A small network was trained on made-up records. Each row is its average activation on records with the value named, seen along a few directions.
Values that are neighbours, or in one group, have similar rows; names and order tell nothing.
Strong random noise was added to every row along 8 fixed directions; ignore it. To show where, here is one row again and again, with new noise each time:
[ 171  561  287   29  -21  127 -698 -449  152  157  242  430 -143  395
  -56  322 -249 -141  413 -142]
[ 359 -143  165  269 -108 -313 -432  315  525 -218 -188  318 -579  167
  -86 -152   85 -144  348  200]
[ 194  397    7  197  194 -122  -84  127  325 -634  -30  -26 -514  -76
 -380   82 -208 -134 -227 -237]
[ 122 -457 -365 -110  470  112  208  417  -70 -400  -26   48 -365 -349
 -516 -461  161  118 -153   26]
[ 414 -483 -167  -50   20  -33 -140   90  304  210 -199  188   75  103
 -225 -246   -1   38  307  395]
[-230  104 -241 -116 -334  290  200 -151 -292  534 -189 -120  124  -75
  229 -137   79  -79 -293   57]
[ 687  347 -466  132 -105   15 -198 -205  120 -165  -79  188  -45   91
 -410 -364  -17  -92 -412  460]
[-389 -336  759  367 -632 -478  264  134  593  194 -345 -342  463   18
  704  395 -387 -413  567  -33]
[  28 -686  282 -147 -472 -192 -260  215  -16  513  -26   76   52 -160
  787 -611   53  -37  419  480]
[-295 -115  371  467 -176 -144   27  156   33 -285   51  309  -41   11
   59    5  191 -389  404  -28]


Tise, 9 values:
c6: [ 317 -655 -243 -386    8  146 -156  238 -149  307 -159  157   -4  230
  221 -380  595  254  208  387]
c4: [ 148 -375  -36  135 -546 -122 -176  130  147  738 -455   70  180  266
  393 -128  278 -109  488  516]
c1: [ 327 -377  143 -312  322 -204   32   77   57 -112  139 -383   26 -239
   96  -62 -394  470 -133  278]
c7: [-214 -880 -379 -560  369   66  353  286 -488  148  176 -117  405 -455
  -66 -412  247  552  -59  -31]
c3: [-274 -137   91  -51  248 -151  313  -23  -94 -398  408 -300  495 -313
  -73  169 -350  145 -223 -446]
c9: [-120  443  422   29 -451 -136 -213 -245  -60  240  232   62  246  377
  827  -28   73 -146   18  171]
c5: [ 316 -498  357  198  310 -297  279  -94   52 -567  339 -170  506 -184
  -31 -156 -287  137  120  395]
c2: [-104  294  397  513  134 -250  -47  196  352 -566  -12  172 -357   74
 -170  419  -61 -281  357 -345]
c8: [ 143  574 -180 -385   24 -135 -729  -55 -192   73  257   89 -655   37
  148  -51  192  296 -272  -89]
The values of Tise form 4 separate groups.
Q: List the group mates of c1, in the order listed.
A: c5
Q: List the group mates of c9, in the order listed.
A: c6
Q: List the group mates of c8, in the order listed.
A: c7, c3

Tutaf, 13 values:
t6: [  72  193   37  170   -8 -142   17  -71   -9 -441  200  -17  110  -10
 -155  -14  -20  -63 -231   55]
t13: [-25  92 127  40 -90   8 -59 -89 -64   4  78  78  40  60  65  95  41  42
  43 -22]
t8: [ -98  108  135   17    2   26  -92  -61 -161  -10  156   -1  -88 -144
  148  -30 -148  -66   28  -99]
t3: [ -20  174 -221   12 -217   71  239  -47 -204  125 -170 -182   24  -29
   76  -77  142   30 -450  103]
t11: [ 126   -8  111  -19 -141  -68  116 -257  -53   60  130 -237  701  -33
  253  -33 -324  -53   -1  263]
t10: [  54  318 -113   86   44  -46  -31 -115  127  -77  -49  127  -15  203
 -221  216   47  -61  -92  -98]
t5: [-151   15  -66   93   46  144   40  -68 -233    8  127  171   51  -43
  -97  -54  134 -146   80  -48]
t9: [  30  -75   15 -154  -36  -32 -120  -58  -30   91   81   59   38   11
  106  -73    0  131    5   83]
t1: [  73 -258   81  -48  166   13  -70   52   82  -33   32   99   37   29
  -66  -57  -27    8  288   72]
t7: [ -82  176  -64  202 -128  -45  126    2  161 -107 -149  -56   11   44
  -85  198   50 -110 -101 -122]
t2: [ -94   70  116  -75  186  130 -272  -91 -103   74  201  240  -72   64
  -71  126    1   -9  320 -230]
t12: [  65 -139  -94   46  273   53  296   -3  -36 -263   66  -57  252 -188
 -275 -100 -148  -40  -11   28]
t4: [  -2  -92 -174  290   -4   38  438   61  -41 -270 -109    4  304  -20
 -329  -67  179 -182 -168  173]
The values of Tutaf form a ring.
Q: Going along Tutaf from t5 by way of its neighbour t8, in what order are t6, t13, t10, t4 met?
A: t4, t13, t6, t10
Q: Fewest steps between t12 and t3?
A: 4
